Each row below holds a small network's activations on one input, seen along a few directions.
In each table, some parts of the input vary, and every possible input appears once, in random order.
A made-up example of a description, with smaller parts first: one of 3 separate values, together with either a single point or one of 11 places along a line or (one of 6 places along a line, together with one of 8 places around a ring).
Shared parts are said once, and a part with two or three values counts as separate values.

Other details of the inputs vary at random and push rows far along three fixed directions, the same in every table; ignore that.
These rows show it; all are for the same input, with only those details redrawn:
-.24 -.11 -.03 .28 -.15 -.07 -.21 .03 .07 -.25 -.36 .08
.10 .14 .03 -.24 -.07 -.02 .04 -.09 .01 .15 .16 -.11
-.11 .22 .08 .41 .02 .01 -.08 .12 -.05 -.15 .01 -.25
-.15 .27 .03 .14 .02 .13 -.32 -.02 -.16 -.15 .19 -.01
-.25 -.13 -.04 .26 -.15 -.07 -.24 .02 .07 -.26 -.38 .11
-.14 .23 .04 .23 .00 .07 -.21 .02 -.11 -.15 .10 -.09
-.02 -.27 -.04 -.15 -.24 -.22 .09 -.06 .23 .05 -.41 .05
.04 .02 -.01 -.30 -.13 -.04 -.05 -.13 .03 .11 .03 .03

Table:
R1: .06 -.23 -.08 -.37 .13 .17 -.11 -.01 -.04 .01 .02 .17
R2: -.03 -.34 .04 -.06 -.24 -.38 .28 .05 .29 .05 -.41 .02
R3: .14 .03 -.02 -.27 .08 .06 -.11 -.23 -.04 .17 .20 .12
R4: -.21 .00 -.04 -.02 .11 .28 -.30 .13 -.25 -.27 -.02 .14
R5: .40 .02 .13 .18 .00 -.27 .66 .06 .13 .31 .15 -.47
R6: -.27 -.17 -.17 .42 -.10 -.04 -.01 .28 .11 -.17 -.37 -.07
R7: -.09 .00 -.24 .22 .07 .18 -.24 .08 -.13 -.13 .11 .16
R8: .06 -.41 .02 .02 -.06 -.35 .29 -.04 .28 .10 -.38 .08
R9: .23 .54 .22 .58 .33 -.06 .52 .21 .00 .12 .31 -.77
R10: .00 .08 .04 -.25 .08 -.02 .02 -.17 -.05 .08 .23 .18
R11: .01 .40 .15 .30 .25 .21 -.10 .09 -.15 -.16 .27 -.14
R12: -.04 -.22 -.07 .50 -.06 -.16 -.03 .07 .13 -.21 -.43 .04
R13: .19 -.19 -.11 -.37 .07 .14 -.05 .03 -.08 .00 .08 .16
R14: .02 .01 -.02 -.33 -.13 -.02 -.10 -.14 .03 .10 .03 .08
R15: -.02 .06 -.15 -.22 .00 .12 .06 .03 -.05 .21 .13 .02
R16: .43 .01 .19 .05 .11 -.16 .57 .12 .23 .32 .00 -.46
R17: .25 -.09 .00 -.25 -.04 .03 -.04 -.08 .02 .06 .04 .19
R18: .13 -.08 -.01 -.13 -.01 -.12 .02 -.10 -.03 .07 .15 .19
R19: .11 -.07 .10 -.16 -.11 -.05 .16 .01 .11 .09 -.22 .01
R20: -.03 -.04 .03 -.30 -.17 -.04 -.05 -.15 -.01 .10 .13 .13
R21: .07 .01 .03 -.17 .05 .04 -.05 -.22 -.08 .15 .30 .11
R22: .11 .11 .09 -.36 -.08 .09 -.07 -.04 -.02 .09 .17 .04
R23: -.08 .19 -.13 .26 .24 .26 -.17 .08 -.19 -.01 .34 -.06
R24: -.08 .14 .03 .12 .13 .21 -.12 .29 -.18 -.20 .13 -.20
R25: -.24 .07 -.21 .13 .11 .23 -.22 .02 -.10 -.15 .06 .19
R26: .01 .12 .09 -.30 .00 -.04 .03 -.12 -.10 .17 .25 .10
R27: -.11 .03 -.04 .08 .22 .23 -.11 .14 -.14 -.24 .00 .01
R28: -.28 -.20 .05 .44 -.15 -.15 .01 .05 .07 -.21 -.45 .07
R29: .00 .01 -.02 -.32 -.08 .01 -.10 -.20 -.02 .11 -.03 .17
R30: .04 -.13 .05 -.03 -.05 -.17 .33 -.11 .17 .10 -.12 -.02
Q: What do these inputs look like to the network?
A: one of 5 places along a line, together with either one of 2 separate values or one of 4 places along a line
Q: Changing only the place on the line of 5 turns R19 into R17. The same change can be made to R15. Which row results?
A: R7
Q: A walk changes only the place on the line of 4. It starts at R22 and steps to R14. List the rest of the walk in order.
A: R20, R2
Q: Change only the place on the line of 5 in R20. List by row number the other rows that result.
A: R5, R21, R28, R30

Table:
R31: .21 .09 .08 -.16 -.05 -.11 .34 .02 .08 .26 .12 -.31
R32: -.09 -.35 -.20 -.11 -.03 .01 .00 .08 .11 -.09 -.36 .20
R33: -.11 -.30 -.04 .10 -.15 -.23 .12 -.01 .19 -.05 -.43 .14
R34: -.13 .26 -.07 .18 .27 .37 -.32 .14 -.33 -.17 .36 .00
R35: -.18 -.30 -.15 .18 .00 .11 -.27 .14 .00 -.29 -.36 .27
R36: .04 .18 .13 .19 .03 -.03 .09 .08 -.03 -.02 .05 -.26
R37: -.01 .46 .09 .32 .19 .20 -.16 .02 -.29 -.04 .54 -.19
R38: .15 .31 .07 .12 .31 .22 .16 .20 -.17 .09 .41 -.37
R39: -.44 .03 -.11 .32 -.06 .21 -.67 -.05 -.19 -.44 -.13 .43
R40: -.02 .14 -.05 -.49 .01 .19 -.38 -.33 -.18 .09 .39 .34
R41: -.21 -.29 -.11 .19 -.17 -.11 -.18 -.05 .11 -.20 -.43 .26
R42: .13 .00 -.03 -.49 -.12 -.01 -.02 -.19 .05 .21 .11 .17
R43: .18 .35 .08 .07 .31 .27 .06 .17 -.24 .05 .48 -.31
R44: -.20 .04 .09 .58 .04 -.04 -.12 .11 -.04 -.32 -.21 -.01
R45: .09 .21 .05 .27 .26 .16 .11 .25 -.12 -.09 .19 -.32
R46: .28 -.03 .10 .04 -.03 -.26 .49 .04 .21 .27 -.02 -.34
R47: .21 -.10 .12 .09 -.09 -.30 .54 .09 .30 .19 -.31 -.35
R48: -.09 .11 .07 .46 .02 -.09 .13 .20 .03 -.09 -.12 -.33
R49: .16 .03 -.02 -.45 -.08 -.06 .18 -.15 .08 .31 .13 -.01
R50: .04 -.17 -.04 -.29 -.14 -.11 .08 -.14 .10 .12 -.08 .20
R51: .01 -.16 .01 -.08 -.16 -.15 .07 .00 .14 .03 -.25 .00
R52: -.12 .11 .12 .72 .06 -.09 .07 .23 .00 -.23 -.15 -.24
R53: -.09 .05 .07 .68 .02 -.13 .06 .19 .07 -.20 -.23 -.26
R54: .04 -.10 -.01 -.32 -.13 -.08 .07 -.15 .13 .15 -.10 .11
R55: .25 .19 -.04 -.38 .18 .22 .06 .04 -.14 .19 .47 -.11
R56: .11 -.21 .11 .13 -.11 -.34 .53 .12 .32 .14 -.37 -.31
R57: -.16 -.13 -.02 -.13 -.13 -.02 -.20 -.10 .03 -.09 -.19 .21
R58: -.05 .00 -.01 -.24 -.08 .04 -.25 -.13 -.07 -.02 .11 .23
R59: .28 -.07 .01 -.64 -.10 -.10 .15 -.28 .09 .33 .15 .10
R60: -.06 .07 -.05 -.45 -.07 .16 -.35 -.24 -.18 .03 .31 .34
R61: .06 -.14 .04 -.21 -.09 -.15 .18 -.12 .13 .14 -.11 .07
R62: .15 .41 -.01 -.02 .29 .33 .00 .15 -.29 .06 .62 -.26
R63: -.10 -.15 -.04 -.10 -.07 -.04 -.16 -.16 .04 -.04 -.11 .26
R64: -.32 -.19 -.13 .11 -.09 .03 -.44 -.13 -.04 -.26 -.22 .44
R65: .07 -.10 .05 -.34 -.11 -.09 .03 -.15 .06 .10 -.02 .11
R66: -.37 .14 -.03 .69 .08 .10 -.40 .10 -.16 -.41 -.09 .05
R67: -.14 .11 -.07 -.43 -.03 .20 -.44 -.25 -.22 -.01 .34 .38
R68: .12 -.30 .00 -.27 -.16 -.22 .16 -.17 .21 .13 -.27 .15
R69: .25 .15 .07 .09 .23 .03 .46 .25 .03 .17 .19 -.50
R70: .04 -.37 -.12 .07 -.04 -.07 .23 .18 .18 -.01 -.41 -.02
Q: What do these inputs look like to the network?
A: one of 5 places around a ring, together with either one of 2 separate values or one of 6 places around a ring
Q: Changing only the place on the ring of 5 turns R34 into R38. The same change can be made to R32. Which row results?
A: R69
Q: Changing only the place on the ring of 5 turns R31 into R36. The same change can be made to R37. Which row results?
A: R68
Q: A walk changes only the place on the ring of 5. It starts at R41 and steps to R66. List the rest of the walk in order.
A: R40, R59, R53
Q: Which other rows agree with R51 in the place on the ring of 5? List them by row number.
A: R35, R42, R46, R52, R53, R55, R58
